A small network was shown many inputs. Here are its activations along a few directions, one row for each input.
Each table varies a few parts of the input and shows all the possible inputs, shuffled.
A made-up example of a description, with smaller parts first: one of 5 places around a ring, together with either a single point or one of 9 places around a ring or (one of 3 separate values, together with one of 6 places along a line).
Shared parts are said once, and a part with two or three values counts as separate values.
(in the rows, 128 means zero)

Table:
r1: [205 181 109 117 136 140 162 126 140 103 141  91 135  89 121 125]
r2: [ 74 113 108 106  80 144 124 121  99 132 131 138 118 170  84 143]
r3: [172 127 157 121  70 108 188 130  97 114 186 129 167 188 164 108]
r4: [ 98 123 107 103  61 160 114 148 108 166 124 145 132 152 140 114]
r5: [ 84 102 137 167 214 109 103 134 165 132  85 113 106  97 154 137]
r6: [ 23  70 152 153 137  95 126 128 103 102 108 160 123 127 134 120]
r7: [ 72 128 149 119  87 137 101 144 115 157  95 166 139 109 128  84]
r8: [164 120 144 132  99 109 127  98  77 115 204 147 143 204 153 121]
r9: [154 153  95 126 135 168 153 173 167 147  95 101 121 120 118 153]
r10: [ 75 136 155 121  86 142 137 162 121 127  83 167 152 112 112  81]
r11: [217 142 125 153 173 112 129 104 131 127 186 101 120 170 145 163]
r12: [ 91 118 134 168 194 106 127 146 165 152  74 112 112  84 178 131]
r13: [204 155 111 110 151 126  89 101 140 109 147  98 117 108 110 144]
r14: [169 118 151 119  71 103 152 112  90 144 198 128 153 185 179 111]
r15: [ 76  92 134 174 213  98 129 135 158 115  91 115  99  92 125 162]
r16: [212 171 108 111 131 124 113 113 140 129 136  97 123  94 134 139]
r17: [ 41 103 158 150 118 107 161 157 117 110  78 157 149 122 170  86]
r18: [111 137 111 140 181 145  86 122 187 142 100 128 114  82 102 137]
r19: [153 145  90 124 137 166 123 144 161 180 101  96 107 123 126 150]
r20: [101 131 113 105  61 164 151 166 114 136 112 146 144 155 125 111]
r21: [ 50 105 126 127 104 131 109 117 124 112 123 176 131 113  82 120]
r22: [ 67 105 127 108 115 133  80 120 111 134 104 173 150 124 105  93]
r23: [110 125 131 144 181 133 106 138 162 132  95 122 102  81  67 157]
r24: [151 133 130  90  76 122  87  94  86  97 164 144 141 143 119 102]
r25: [197 145 109 116 150 116 116 102 133  92 153 100 110 102  81 170]
r26: [ 90 107 110 102  81 162  90 136 108 145 135 146 125 166 117 119]
r27: [149 150 121  95  62 131 123 102  79 122 170 136 146 122 144  85]
r28: [128 158 137 141 161 145 140 168 176 139  65 121 129  76 104 124]
r29: [139 119  90 129 156 158 126 132 155 143 118  98  93 131  73 181]
r30: [225 158 122 154 152 110 153 116 130 147 175 101 126 157 168 158]
r31: [ 44  93 165 139 127 119 133 131 110 136  90 171 133 117 189  97]
r32: [152 158 127  97  61 136 159 120  86  92 158 137 159 125 129  82]
r33: [159 105 143 124  96  86 156  99  79 101 204 147 118 199 119 131]
r34: [ 94 134 149 161 204 123 173 145 174 116  55 119 137  90 165 136]
r35: [ 31  88 163 137 149 117 110 108 114 114  95 164 141 136 165 102]
r36: [133 129 128  89  82 113 117 102  79  84 186 146 133 134  93 126]
r37: [146 129  93 123 157 169 100 132 161 160 112  96  99 136 102 155]
r38: [225 149 139 142 145 111 191 136 152 125 169  83 143 153 155 151]
r39: [208 115 132 145 164  98 157 106 138 119 198  85 116 158 118 184]
r40: [125 150 131 139 162 141 104 150 169 169  77 120 115  73 119 126]
What do these inputs look like to the network?
Answer: one of 2 separate values, together with one of 4 places along a line, together with one of 5 places along a line
Changing only the place on the line of 5 turns r26 into r8. The same change can be made to r19. Which row results?
Answer: r30
Changing only the place on the line of 5 turns r31 into r4. The same change can be made to r15. Which row results?
Answer: r29
A walk changes only the place on the line of 4. It starts at r15 and steps to r5. List the rest of the walk in order.
Answer: r12, r34

Table:
r41: [229 170 103  85  65 132 128  98  91 112 209 113 138 153  98 137]
r42: [ 20  91 146 135 136 125  84 128 126 136  78 173 130 101 130  97]
r43: [ 35 117 138 132 101 149 150 168 133 137  55 166 152 109 136  93]
r44: [214 125 144 143 102  93 175 110  85 129 215 111 133 222 182 143]
r45: [219 151  91  85  59 160 118 109  98 146 208 106 120 204  91 148]
r46: [121 146 115 150 169 149 160 168 184 147  65 107 127  86 128 141]
r47: [106 121 124 153 204 124  94 129 177 146  87 114 105  78 121 145]
r48: [ 94 101 124 155 206 125 117 132 167 123  96 108  95  95  93 172]
r49: [ 33 113 138 126 113 141 106 146 129 145  62 161 139 101 156  84]
r50: [228 150 146 123 105  96 165  96  90  89 222 118 146 174 158 127]
r51: [119 142 115 144 180 140 116 147 180 156  72 101 113  77 147 132]
r52: [  8  72 147 137 139 126 107 131 116 112  86 167 120 118 102 125]
r53: [236 164 133  96  85 105 145 101  89  86 209 118 148 146 121 118]
What do these inputs look like to the network?
Answer: either one of 5 places along a line or (one of 2 separate values, together with one of 4 places along a line)
What sort of input is r51?
Answer: one of 2 separate values, together with one of 4 places along a line

Table:
r54: [ 83 146  97  98  99 182  95 141 143 154  81 142 125  96  92 112]
r55: [121 110 140 176 215 107 129 126 169 137 105 111 112 110 149 155]
r56: [136 164 101 133 159 152 136 152 180 140  77  95 120  65 115 141]
r57: [185 122 169 131 105  81 154 104  79  93 210 129 147 187 180 109]
r58: [177 113 160 138 104  91 178 113  82  94 206 127 144 206 168 129]
r59: [171 143 134  91  40 110 128 100  61 115 204 151 157 182 141  94]
r60: [ 39 102 139 119  91 147 116 142  99 139  90 171 144 129 146  95]
r61: [ 64  94 161 172 160 101 147 133 122 123  96 152 125 139 187 112]
r62: [132 148  98 125 167 155 112 145 188 158  81  96 109  85 118 149]
r63: [239 141 129 150 152 100 177 103 125 112 205  93 131 174 149 170]
r64: [127 129 100 119 180 139  98 131 178 134 101 100 101  81  81 162]
r65: [133 135  93 132 178 148  97 140 174 158  82  94 102  93  98 153]
r66: [ 79 133  98  97 105 176  80 133 139 149  89 143 118  99  79 121]
r67: [ 79 124  99  97 111 164  79 131 141 137  98 144 117  99  54 121]
r68: [198 164  94  74  48 169 130 113  97 125 187 124 134 162  77 135]
r69: [155 121 131  95  39 133 150 112  54 108 197 153 154 194 133 120]
r70: [ 53 116 147 118  81 134 138 143 107 127  79 173 157 120 140  86]
r71: [ 97 153  99 104  88 171 114 159 145 145  72 145 147  87  95 104]
r72: [ 39  93 146 118  94 135 101 126 102 133  93 170 137 136 126 101]
r73: [248 181 103 101 114 136 126 106 129 120 193  75 119 126 112 153]
r74: [116 106 144 174 215  96 125 133 163 129 110 112 102 100 123 161]
r75: [206 173 103  67  50 159 107 105  94 123 191 126 137 143  89 116]
r76: [131 135 142 178 194 105 159 155 173 141  85 112 123  91 160 140]
r77: [ 56  73 172 159 172  89 130 128 119 101 117 152 127 135 146 117]
r78: [240 172  95 108 113 146 149 115 131 122 189  73 116 145 100 172]
r79: [ 57  79 169 164 165  98 129 134 125 119 105 148 128 141 170 113]
r80: [ 40  95 137 117 102 120 102 123  99 122 111 175 137 131 105 102]
r81: [123 119 136 167 202 111 141 145 176 152  95 106 111 104 162 143]
r82: [ 74 105 165 171 153  94 168 141 122 111  91 157 138 126 187 105]
r83: [243 153 141 146 147  89 148 109 122 120 202  91 123 152 158 151]
Changing only one part turns r57 into r73. The same change can be made to r82. Which row results?
Answer: r56
What do these inputs look like to the network?
Answer: one of 5 places around a ring, together with either one of 2 separate values or one of 4 places along a line
Which other rows does r72 become when the place on the ring of 5 takes its other values? List them by row number.
Answer: r55, r65, r66, r79
List by row number the other rows that have the place on the ring of 5 in common with r55.
Answer: r63, r74, r76, r81, r83
